Each row below holds a small network's activations on one input, seen along a few directions.
Each table varies a few parts of the input and shows all the possible inputs, shuffled.
A made-up example of a description, with smaller parts first: one of 8 places around a ring, together with either a single point or one of 11 places along a line or (one of 2 separate values, together with one of 6 places along a line).
Shared parts are said once, and a part with two or three values counts as separate values.
In the rows, zero is written as 128.

Other details of the inputs vary at random and push rows far along three fixed directions, the same in every table; ignore that.

A family of inputs:
R1: [142  96  84 186 119 127 144 159 110 100 156]
R2: [145 115  69 217  84 151 126 172  88  90 116]
R3: [168  91  45 140 144 128 148 144 105  76 176]
R4: [105 169 168 106 101 137 118 107 150 163  98]
R5: [ 94 183 148 103  89 121 124 116 141 155 107]
R6: [150 112 166 145 197 111 134 155 144 125  99]
R7: [ 98 163 168 100  96 141 125 111 150 162 102]
R8: [111 161 159  69 111 121 110 110 153 177 129]
R9: [143  54 182  95 198 101 136  77 116 112 180]
R10: [117 121 179 197 140 133 140 142 128 127 106]
R11: [ 91 197 163 122  89 132 106 139 146 175  86]
R12: [125  93 184 165 157 127 144 128 133 129 131]
R13: [130 163  18  75  87 149 126 143 112 125 149]
R14: [180  50  42  97 202 104 150 117 121  77 191]
R15: [115 143 151  24 150 132 131  74 150 142 142]
R16: [126 130 179 197 138 114 126 148 138 125 109]
R17: [114 161 178  90 107 128 105  96 138 154  98]
R18: [116 174  33 129  51 152 107 131  96 119 112]
R19: [125 120 180 188 126 131 126 144 113 118  95]
R20: [121 122  55  57 100 129 128 119 120 148 184]
R21: [129 126 178 192 122 122 132 157 139 125 109]
R22: [128 128 175 195 122 131 125 175 134 141 106]
R23: [121 131 139  12 178 120 131  71 161 148 128]
R24: [119 128  56  64 107 125 127 116 117 145 183]
R25: [115 197  58 168  34 148 114 164 121 134  93]
R26: [146 114 184 172 166 132 129 139 116  96 102]
R27: [143  53 171 105 203 106 140  80 139 125 187]
R28: [165  91  72 174 165 134 130 151 102  73 114]
Description of these inputs: one of 4 places along a line, together with either one of 2 separate values or one of 5 places around a ring.
Question: The inputs of R3 and R15 match in every part but the place on the line of 4. If R16 is changed in the same way as R3 into R15, which row does it become?
Answer: R27
Question: Which other rows does R24 become when the place on the line of 4 takes its other values? List them by row number.
Answer: R5, R9, R10
Question: Which other rows does R26 become when the choice among 2 separate values takes its other values? List them by row number.
Answer: R28
Question: List by row number the other rows that have the place on the line of 4 in common with R8.
Answer: R6, R11, R13, R20, R22, R24
Question: Which other rows does R14 become when the choice among 2 separate values takes its other values? List them by row number.
Answer: R3
